A small network was shown many inputs. Here are its activations along a few directions, one row for each input.
In each table, some parts of the input vary, and every possible input appears once, in random order.
A made-up example of a description, with smaller parts first: ring(5) and (point or line(9) or (values(3) and line(4))).
Shared parts are said once, and a part with two or three values counts as separate values.

Other details of the inputs shift rows strongly along two fixed directions, in all tables alike. That doesn't count.

Table:
R1: 8 13 -7 -9 6 -37 -13 28 -20 8 -23
R2: 22 12 13 5 -18 4 12 -24 35 -15 0
R3: 12 7 7 -10 -24 23 22 -5 32 -17 5
R4: -3 2 -12 -28 4 -25 -9 43 -3 12 -16
R5: 2 13 -5 -23 12 -24 -8 39 -22 0 -14
R6: -6 12 -15 -21 9 -30 0 42 -15 3 -8
R7: 5 14 21 19 -36 26 36 -35 40 -26 19
R8: -13 9 -7 -18 6 -16 2 27 -10 -2 -3
R9: 3 -19 30 17 44 12 60 2 -2 7 -24
R10: 12 11 -7 -11 4 -35 -15 29 -16 11 -25
R11: -8 17 18 13 -21 19 31 -33 27 -27 19
R12: -26 -58 -25 29 4 78 -36 -67 -31 17 55
R13: 8 -25 33 20 36 19 56 3 8 13 -27
R14: 1 2 -16 -33 6 -22 -9 40 1 15 -16
R15: 11 4 -7 -26 5 -20 -15 42 -12 10 -20
R16: 17 11 23 11 -34 23 25 -51 44 -22 8
R17: 20 7 -10 -20 10 -28 -21 27 -7 13 -26
R18: 21 7 -2 -8 -11 -7 -2 -3 5 3 -14
R19: 12 6 28 0 -44 42 31 -35 28 -26 7
R20: -4 14 -9 -9 17 -37 -10 38 -2 5 -9
R21: 3 17 8 -4 -4 -13 3 -3 -8 -10 -12
R22: 2 5 1 -5 -10 4 7 -9 26 -1 5
R23: 17 16 21 8 -24 11 14 -18 16 -21 -6
R24: -35 -99 -24 42 91 59 -24 -33 -53 64 20
R25: 2 7 -3 -25 3 -23 -12 39 -17 11 -21
R26: -41 -52 -50 20 61 2 -89 -2 -82 44 24
R27: 1 18 12 11 -22 3 27 -12 26 -19 10
R28: 0 12 12 9 -9 -10 5 -17 11 -10 1
R29: -35 -54 -19 37 3 75 -34 -63 -39 11 57
R30: 3 13 -2 -13 8 -36 -16 26 -19 8 -26
R31: -6 10 3 -4 -8 10 16 4 6 -20 10
R32: 18 11 26 19 -33 23 24 -45 42 -29 11
R33: 4 10 -4 -21 8 -23 -11 42 -19 3 -17
R34: -1 4 2 -2 -20 11 16 4 11 -10 7
R35: 8 12 -5 -6 15 -42 -19 28 -3 8 -17
R36: 15 4 -11 -31 8 -18 -16 39 -8 13 -20
R37: 18 11 23 20 -38 20 28 -47 39 -25 11
R38: 12 1 6 -7 -23 14 9 -2 5 -6 -1
R39: 3 16 30 3 -37 37 39 -36 18 -36 12
R40: 7 8 -16 -19 16 -31 -14 35 9 14 -12
R41: 7 17 -5 -12 15 -35 -14 27 -21 0 -21
R42: 1 12 20 10 -41 35 42 -27 29 -33 19
R43: -39 -52 -19 39 6 73 -33 -64 -43 8 59
R44: 10 1 6 -16 -17 17 6 -5 9 -2 -4
R45: 3 17 -10 -6 16 -48 -11 23 -13 6 -13
R46: 14 -28 42 26 19 42 69 -24 27 2 -18
R47: -35 -49 -29 44 25 33 -53 -54 -38 24 48
R48: 2 12 -9 -22 7 -28 -4 38 -25 4 -14
R49: 3 8 -12 -14 13 -33 -14 38 6 11 -12
R50: -5 6 3 -13 -12 -1 9 16 8 -4 -3
R51: -4 3 -8 -14 3 -10 -5 34 -3 2 -4
R52: 5 13 11 12 -6 -7 3 -13 12 -15 3
R53: -34 -61 -52 22 46 14 -83 -18 -71 49 27
R54: 3 14 14 10 -17 9 18 -10 29 -18 10
R55: -39 -56 -39 28 41 17 -73 -36 -48 40 37
R56: 5 4 -16 -12 5 -21 -7 19 10 14 -4
R57: -6 11 -8 -13 11 -36 -11 36 1 13 -13
R58: 16 11 20 1 -28 10 14 -23 19 -15 -10
R59: 10 17 26 25 -34 16 32 -46 32 -31 14
R60: -5 15 2 7 -7 -5 16 -7 11 -13 12
R61: 22 11 19 15 -36 22 28 -50 43 -22 11
R62: 4 21 29 19 -29 16 33 -50 30 -35 14
R63: -5 9 -10 -20 10 -25 -6 47 -9 2 -10
R64: 8 22 18 12 -13 -3 19 -23 20 -27 6
R65: 7 8 -4 -22 6 -21 -13 43 -16 7 -19
R66: 4 -22 32 20 40 14 56 4 2 11 -26
R67: 7 11 -3 -15 6 -34 -17 27 -15 11 -27
R68: -10 14 -8 -12 13 -39 -9 35 -3 9 -11
R69: -9 9 3 -12 -10 -3 11 16 4 -8 -1
R70: 16 8 -6 -15 8 -31 -21 29 -10 10 -26
R71: 3 7 -15 -13 8 -36 -10 35 4 15 -12
R72: 3 12 -4 -9 11 -44 -17 25 -5 13 -19
R73: -48 -59 -29 41 20 60 -47 -65 -25 22 62
R74: 7 16 -8 -11 11 -38 -11 25 -24 4 -21
R75: 0 21 23 18 -25 25 38 -35 36 -38 22
R76: -40 -58 -37 25 16 53 -43 -36 -36 23 51
R77: -1 10 -2 -24 5 -25 -10 38 -20 8 -19
R78: 6 2 -20 -29 4 -23 -7 42 0 16 -14
R79: 4 2 14 3 -31 37 25 -20 31 -25 16
R80: 20 11 16 -4 -26 13 14 -26 22 -12 -10
Each input here is: line(5) and (point or (values(3) and ring(5))).
The inputs of R80 and R21 match in every part but the line(5) part. If R44 is changed in the same way as R80 into R21, which row does it become?
Answer: R39
The inputs of R17 and R26 match in every part but the line(5) part. If R22 is changed in the same way as R17 into R26, which row does it become?
Answer: R68
Start at R18 and move only the line(5) part, one step at a time. The first step leads to R53. Which rows follow, in order?
Answer: R10, R1, R74
Which other rows does R6 become when the ring(5) part takes its other values? List them by row number.
Answer: R45, R48, R60, R74
Which other rows does R29 become when the ring(5) part takes its other values? List them by row number.
Answer: R7, R10, R34, R47
Which other rows does R77 become when the values(3) part takes its other values? List them by row number.
Answer: R33, R43

Table:
R81: 33 38 29 -23 -21 -25 31 22 16 -21 -37
R82: -11 -18 -4 15 -12 47 0 -40 18 -10 38
R83: 21 39 17 -29 -19 -16 37 42 29 -27 -23
R84: -10 -18 10 13 -27 55 17 -39 -2 -10 21
R85: 16 15 -11 -36 30 -63 -27 70 -33 20 -46
R86: -16 9 -18 -17 29 -55 -21 58 -29 21 -18
R87: 14 11 13 21 -18 10 11 -37 25 -19 10
R88: -9 3 19 27 -20 40 23 -42 17 -31 32
R89: 32 48 22 -36 -35 -34 49 39 55 -23 -31
R90: -8 0 13 25 -24 31 18 -50 31 -21 32
R91: 7 -16 0 6 -17 38 -2 -26 13 -4 17
R92: -30 -52 -38 8 23 23 -52 -13 -40 41 23
R93: -8 -17 -29 -24 32 -21 -37 51 -47 32 -13
R94: -36 -31 -37 13 35 -12 -51 0 -32 33 23
R95: 14 11 15 -15 -22 9 25 12 7 -11 -12
R96: 28 46 10 -25 -8 -57 18 50 38 -16 -33
R97: -4 2 1 -4 -18 12 15 -8 24 -6 10
R98: 1 18 -12 -19 27 -67 -17 54 -31 18 -35
R99: 6 8 12 2 -30 30 29 -25 40 -22 19
R100: 0 2 -31 -31 30 -42 -32 62 -10 22 -16
R101: -27 -19 -11 24 1 17 -13 -35 0 5 31
R102: 15 40 24 -29 -30 -18 50 36 32 -23 -25
R103: -7 -14 18 23 -20 49 10 -59 -5 -15 19
R104: -15 -11 -10 17 6 9 -14 -21 3 2 27
R105: -26 -33 -29 27 28 3 -48 -30 -33 28 24
R106: -16 -27 -37 18 42 -9 -61 -7 -37 27 16
R107: -11 6 7 13 -4 10 10 -11 2 -14 17
R108: 44 46 34 -36 -39 -19 53 43 37 -30 -41
R109: 18 14 -17 -35 25 -72 -32 63 -18 33 -46
R110: 13 26 -10 -21 13 -76 -11 50 -3 19 -41
R111: -20 3 1 8 0 -5 5 0 -6 -3 8
R112: -15 -37 -26 16 26 16 -54 -27 -34 30 20
R113: -16 -13 -17 12 30 -11 -32 -1 -41 13 8
R114: 31 21 22 -4 -25 -2 16 -12 32 -16 -16
R115: -2 -9 18 18 -17 42 10 -49 -4 -15 16
R116: -26 -16 -4 8 -7 35 6 -20 -8 -3 26
R117: 21 36 17 -9 -21 -28 27 16 44 -23 -12
R118: -25 -29 -30 21 44 3 -52 -10 -54 17 20
R119: 1 10 19 3 -28 39 36 -19 26 -32 19
R120: -2 -11 -23 -13 26 -37 -43 26 -28 37 -21
R121: -21 -50 -44 5 37 21 -67 0 -43 37 23
R122: 1 -12 16 23 -14 54 4 -56 -3 -23 21
R123: 27 0 52 6 30 0 91 22 33 -3 -50
R124: -30 -22 -26 15 36 5 -40 3 -37 12 24
R125: -20 -7 12 30 -14 41 16 -47 6 -21 37
R126: -9 -25 -23 -6 23 13 -34 19 -38 17 5
R127: 13 -32 38 38 29 42 70 -37 41 8 -10
R128: 35 49 39 -29 -36 -36 49 27 27 -25 -51
R129: 20 6 15 10 -20 23 5 -35 24 -17 2
R130: -9 -5 17 34 -16 40 16 -62 0 -23 29
R131: 30 42 11 -19 -9 -61 16 34 24 -5 -38
R132: -12 -2 1 -3 -8 21 13 -3 0 -8 15
R133: -21 -36 -31 8 30 -4 -57 -10 -42 41 6
R134: 43 40 26 -34 -42 -25 45 32 49 -18 -39
R135: 5 14 -10 -13 27 -50 -20 43 -27 9 -24
R136: 17 0 14 1 -33 35 21 -27 30 -15 9
R137: 15 16 21 22 -28 16 24 -47 34 -25 12
R138: -26 -24 -32 -6 19 -5 -31 12 -19 28 13
R139: -6 9 -24 -38 31 -50 -20 79 -28 22 -24
R140: -16 -9 10 31 -11 30 9 -53 -9 -14 23
R141: -7 -12 -17 -21 15 -14 -19 39 -34 24 -15
R142: -1 -19 6 14 -30 52 11 -47 18 -6 23
Describe the family of inputs behind these rows.
Answer: values(2) and (point or (ring(5) and line(6)))
Start at R110 and move only the line(6) part, one step at a time. The first step leads to R105. Which rows follow, in order?
Answer: R131, R137, R87, R106
Which other rows does R106 become when the values(2) part takes its other values? List them by row number.
Answer: R118

Table:
R143: -14 -34 -35 4 5 20 -31 3 -14 32 24
R144: 12 -13 -26 -8 3 -1 -23 32 -11 11 0
R145: -12 6 11 21 -36 41 40 -31 35 -27 38
R146: 18 17 31 26 -20 28 12 -65 21 -36 15
R147: 31 -18 12 -27 46 -21 46 57 -3 30 -62
R148: 21 30 2 -57 -5 -50 -8 63 -6 11 -58
R149: 25 13 -13 -40 10 -28 -20 58 7 4 -29
R150: -15 -29 -23 2 -3 20 -32 -7 -43 25 6
R151: 5 22 0 -23 15 -68 -13 25 8 16 -33
R152: 35 34 32 23 -37 -2 34 -32 26 -36 -4
R153: 3 -12 47 24 14 54 93 -26 27 -18 -3
R154: -1 -1 -22 13 16 -37 -19 9 0 23 4
R155: 21 -5 33 10 55 -45 33 49 4 27 -63
R156: 31 32 27 13 -20 2 24 -32 52 -42 -2
R157: -17 -16 -18 28 12 -9 -33 -30 -39 20 7
R158: -23 2 -12 -6 2 -17 -9 24 -37 7 -4
R159: -24 2 -17 -17 21 -12 -16 28 -1 10 10
R160: -42 -27 -23 8 7 4 -18 -1 -30 18 28
R161: 9 49 40 -32 -42 -19 59 15 54 -36 -22
R162: 20 32 27 8 -25 -2 32 -35 63 -26 2
R163: -5 -17 -19 -16 -9 -12 -15 21 -13 28 -7
R164: -21 -14 8 31 -14 79 9 -64 18 -41 57
R165: -38 -48 -29 44 18 15 -43 -58 -34 32 42
R166: -25 5 -6 -19 13 -12 -18 18 -30 4 -7
R167: -34 -55 -37 10 23 54 -56 -34 -20 33 45
R168: 11 -5 -8 -24 9 2 -32 20 -24 8 -8
R169: -42 -46 -40 36 26 44 -41 -21 -43 6 59
R170: 16 21 -1 -59 -4 -56 -4 65 12 20 -49
R171: 10 0 -21 18 19 -31 -25 11 -8 5 0
R172: 18 37 37 6 -32 -2 29 -44 32 -31 -17
R173: 13 35 36 -8 -30 21 37 -12 23 -48 6
R174: 0 10 22 21 -35 43 32 -33 4 -40 31
R175: 14 -8 -15 -11 -2 -3 -23 26 -31 12 -5
The inputs of R148 and R166 match in every part but one. If R150 is changed in the same way as R148 into R166, which row does it become?
Answer: R158
Describe the family of inputs behind these rows.
Answer: values(3) and (point or (values(2) and ring(5)))
Start at R174 and move only the ring(5) part, one step at a time. The first step leads to R169. Which rows follow, in order?
Answer: R145, R160, R158
Which other rows does R156 become when the values(3) part takes its other values? List them by row number.
Answer: R149, R164

Table:
R176: 9 -6 -9 12 24 -63 -12 46 -36 25 -28
R177: 62 48 55 -32 -48 -15 72 -11 65 -44 -61
R178: -2 14 -17 -44 64 -56 -28 90 -47 31 -25
R179: 12 -1 11 37 -18 65 44 -91 55 -29 32
R180: -1 -2 32 32 -12 67 49 -87 26 -57 29
R181: 20 59 61 2 -37 -38 67 11 64 -24 -45
R182: -1 -13 -43 -34 28 -63 -21 105 -52 37 -39
R183: -5 48 21 18 -85 64 -5 -89 33 -93 74
R184: 22 24 5 2 -12 -11 48 -10 4 -8 -24
R185: -9 -38 6 38 -6 94 -4 -113 -3 -4 30
R186: 17 100 32 -43 -113 -54 30 4 78 -64 -10
R187: 15 -1 -16 -53 43 -51 -44 77 -42 55 -42
R188: 2 -3 -50 -36 47 -55 -37 107 -15 44 -34
R189: 18 -11 36 27 -42 76 58 -80 67 -38 55
R190: 24 55 54 -25 -44 -32 92 -9 74 -43 -47
R191: 23 21 16 -10 -21 -2 46 12 2 2 -5
R192: 22 2 7 19 14 -35 2 16 28 1 -11
R193: -41 -17 -34 -11 57 -36 -35 14 -40 48 -18
R194: 2 6 -8 -11 67 -84 -39 86 -42 19 -41
R195: 65 50 68 -13 -46 -39 54 19 62 -35 -65
R196: 8 6 -12 14 27 -56 -13 46 -37 32 -30
R197: -3 17 41 -10 -56 23 69 -2 59 -36 -11
R198: -63 -56 -20 22 35 51 -37 -46 -43 45 55
R199: -39 -40 -20 40 48 68 -25 -73 -41 -1 45
R200: -43 -24 -64 33 -38 36 -90 -69 -63 -1 89
R201: 21 5 12 2 17 -29 -25 24 -10 23 -40
R202: -73 -62 -37 22 30 54 -45 -18 -44 41 39
R203: 32 19 29 -13 -37 -5 63 6 18 -17 -5
R204: 7 -20 -15 -38 13 -19 -30 64 -23 23 -39
R205: 13 7 -27 -1 57 -79 -40 74 -11 44 -34
R206: -60 -63 -13 52 43 17 -51 -44 -41 37 36
R207: 17 -13 -3 -44 25 -34 -29 50 -27 34 -29
R208: -37 -69 -43 8 35 56 -74 -5 -61 47 18
R209: -30 -68 -28 42 5 87 -19 -55 4 1 65
R210: 28 54 60 -45 -45 -41 85 33 66 -27 -38
R211: -8 -25 -37 -10 52 -12 -40 31 -23 48 18
R212: -25 -60 -36 42 37 51 -28 -77 -9 13 52
R213: -44 -58 -9 38 12 97 -14 -52 -27 -20 60
R214: 56 96 29 -52 -117 -35 7 2 68 -62 -27
R215: -3 -3 -43 -29 27 -49 -19 98 -51 42 -37
R216: 55 56 36 -23 -44 -46 93 16 45 -39 -55
R217: -16 4 -29 37 -72 63 -47 -104 37 -39 96
R218: 0 3 -17 -49 65 -69 -30 97 -49 27 -27
R219: 6 15 58 62 -27 74 51 -84 40 -58 31
R220: -52 -54 -37 24 48 66 -50 -7 -60 16 44
The inputs of R195 and R206 match in every part but one. If R201 is changed in the same way as R195 into R206, which row does it become?
Answer: R181
Describe the family of inputs behind these rows.
Answer: values(5) and (point or (values(2) and line(4)))
List by row number the other rows that have the values(5) part in common with R183.
Answer: R178, R180, R194, R199, R213, R218, R219, R220
List by row number the other rows that have the values(5) part in common with R211.
Answer: R179, R188, R189, R192, R205, R209, R212, R217
